Each row below holds a small network's activations on one input, seen along a few directions.
In each table, some parts of the input vary, and every possible input appears once, in random order.
A made-up example of a description, with smaller parts first: one of 2 separate values, together with either a single point or one of 9 places around a ring or (one of 5 places around a ring, together with one of 6 places along a line).
Shared parts are said once, and a part with two or three values counts as separate values.
In the rows, zero is written as 128.

Other details of the inputs shift rows strongly along three fixed directions, in all tables alike. That doesn't count.
To show where, the next rows are all for the same input, with only those details redrawn:
[118  82  98 108 148 161 158 131  84 110 135]
[149 144 111 133 130 162 181 217 159  91 127]
[148 165 134 175 120  81 134 133 167 126 166]
[130  83 100 129 141 125 136 100  81 132 163]
[163 140 117 171 120  92 136 142 145 133 178]
[166 125 102 145 126 142 163 192 137 113 156]
[122  74  93 108 147 159 155 127  76 115 141]
[ 69 168 157 132 147 106 146  88 163  93 101]

Rows:
r1: [113 113 128 102 104 106 105  87 142 126 129]
r2: [ 68 191 180 117 122 117  99 111 133 128  77]
r3: [107 158 123 113 102 141  88  88 117 153 127]
r4: [144 152 141 184 136  87  96 158 139 175 140]
r5: [148  92  99 117 112 121 102  63  86 171 155]
r6: [106 124 147 114 140 151 101 135  73 155 107]
r7: [ 93 161 143 108 105 127  94 105 107 140 108]
r8: [206 100  97 150  91 146 125 134 129 156 176]
r9: [137 190 134 170 120 102 141 127 202 117 152]
r10: [124 110 122 100 119 131 127 114  94 138 110]
r11: [116 100 143 163 174  93 118  79  95 152 153]
r12: [ 67 166 143 126 128 107 108 102 147 129  84]
r13: [122 108 137 113 118 145 136 105 114 120 105]
r14: [115 109 150 107 138 169 155 145 114 109  78]
r15: [191 117 143 165 142  96 126 144 116 169 173]
r16: [100  89  87  93 118 163 114 148 127 120 118]
r17: [ 93 160 173 124 133  95 119  97 135 133  84]
r18: [122 119 139 117 130  96 123  63 106 138 142]
r19: [ 92 120 132  52 132 190 179 162 173  56  76]
r20: [ 69 164 170 141 162 104 144  97 157 100  95]
r21: [141 176 140 174 121  84 139 139 178 118 155]
r22: [119  79  98 116 141 155 118 153  64 154 117]
r23: [129  66 109  77 110 191 148 142 130  91 109]
r24: [100 144 169 114 150 114 144 101 133 117  98]
r25: [157 114 100 145 113 113 141 163 169 109 181]
r26: [168 131 154 143 138 173 164 221 151 119  96]
r27: [148 163 123 132  74 114  82 156 163 142 162]
r28: [165 162 119 107 115 184 181 204 186  96 114]
r29: [167 133  84 163 100 115  95 138 139 177 172]
r30: [187  76  89 111 171 137  62  90  60 108 121]
r31: [114 123 162 135 151  96 108  90 100 161 110]
- What is each input in this table made of? => either a single point or (one of 5 places along a line, together with one of 6 places along a line)
- Which other rows does r26 become when the place on the line of 6 takes its other values? List them by row number. => r4, r6, r11, r15, r31

Rows:
r32: [ 67 161 140 133 126  76  97  65 135 134 131]
r33: [115 184 152 110 111 157 173 221 213  81  86]
r34: [219 134 133 179  91 100  86 192 118 209 177]
r35: [100 112 134 111 161 113 123  79 121 100 115]
r36: [102 116 123  88 154 151 126  92 135  86  78]
r37: [125 189 158 134 132 155 210 204 202  85  88]
r38: [167 144 136 184 103  83 128 161 173 148 184]
r39: [148  67 101  91 125 167 135  92  62 133 151]
r40: [176 127 104 112 136 189 155 202 149  84 122]
r41: [103 158 165 132 126  78 131  75 155 118 126]
r42: [ 96 103  97  99 125 154 104  83  76 134 136]
r43: [144 181 191 176 118  53  85  85 129 176 128]
r44: [102 140 156 109 171 163 124 151 110 103  46]
r45: [173  76  91 130 153 171 164 208 115  98 144]
r46: [ 95  53  81 117 144 142 117  94  42 148 159]
r47: [202  80  79 127  77 143 106 163 119 163 176]
r48: [ 86 164 138 172 131  58 103  47 134 164 158]
r49: [ 92 119 135  75 127 159 142  95 130  95  74]
r50: [ 74 157 161 128 137 122 158 100 164 120 101]
r51: [161 146 142 166 119 102 158 168 167 121 156]
r52: [ 89 169 132 130 105  93  85  80 159 130 114]
r53: [108  97 116  76 119 192 139 124 109 112 108]
r54: [203 116 103 189 135  90 133 146 134 151 196]
r55: [123  80 102 102 147 163  92 142  22 179 119]
- Changing only one part turns r42 into r40. The same change can be made to r48. Which row results? => r54
- What is each input in this table made of? => one of 4 places along a line, together with either a single point or one of 5 places along a line
- List by row number the other rows that have the place on the line of 4 in common with r53. => r33, r34, r38, r47, r50

Rows:
r56: [ 79 133 139  96 147 143 142  86 151  81  83]
r57: [ 97 118 118 112 124 131  91  97  86 153 118]
r58: [ 97 144 156 150 143  82 134  86 146 129 136]
r59: [158 181 129 156  83 100 121 166 191 139 159]
r60: [106 130 135 104 120 136 128 107 137 111 110]
r61: [127  73  91 110 152 175 175 163 100 101 132]
r62: [168 131 131 134 119 137 135 166 135 137 129]
r63: [ 91  89 115  95 161 159 151  92 103  95 108]
r64: [167  79 107 134 107 114  93  98  80 179 174]
r65: [101 104 102 114 117 113 100  55 107 137 157]
r66: [197  87  97 143 110 115 119 131  97 154 184]
r67: [122 124 109  88 112 195 152 193 123 120  99]
r68: [134 168 141 146 146 146 158 224 157 112  99]
r69: [119 114 137 113 147 160 152 139 107 119 105]
r70: [ 72 165 176 139 158  89 102  59 128 128  89]
r71: [163 119 105 144 106 105 107 114 143 135 175]
r72: [139 164 152 150 130 102 101 128 141 136 115]
r73: [151 169 151 167 120  82 133 126 172 128 150]
r74: [157 104 107 119 120 153 106 164  91 146 130]
r75: [116 164 160 148 138 124 159 165 165 121 107]
- Changing only one part turns r67 into r57. The same change can be made to r62. Which row results? => r72
- What is each input in this table made of? => one of 4 places along a line, together with one of 5 places along a line
- Which other rows does r69 become when the place on the line of 4 takes its other values? List them by row number. => r63, r70, r73
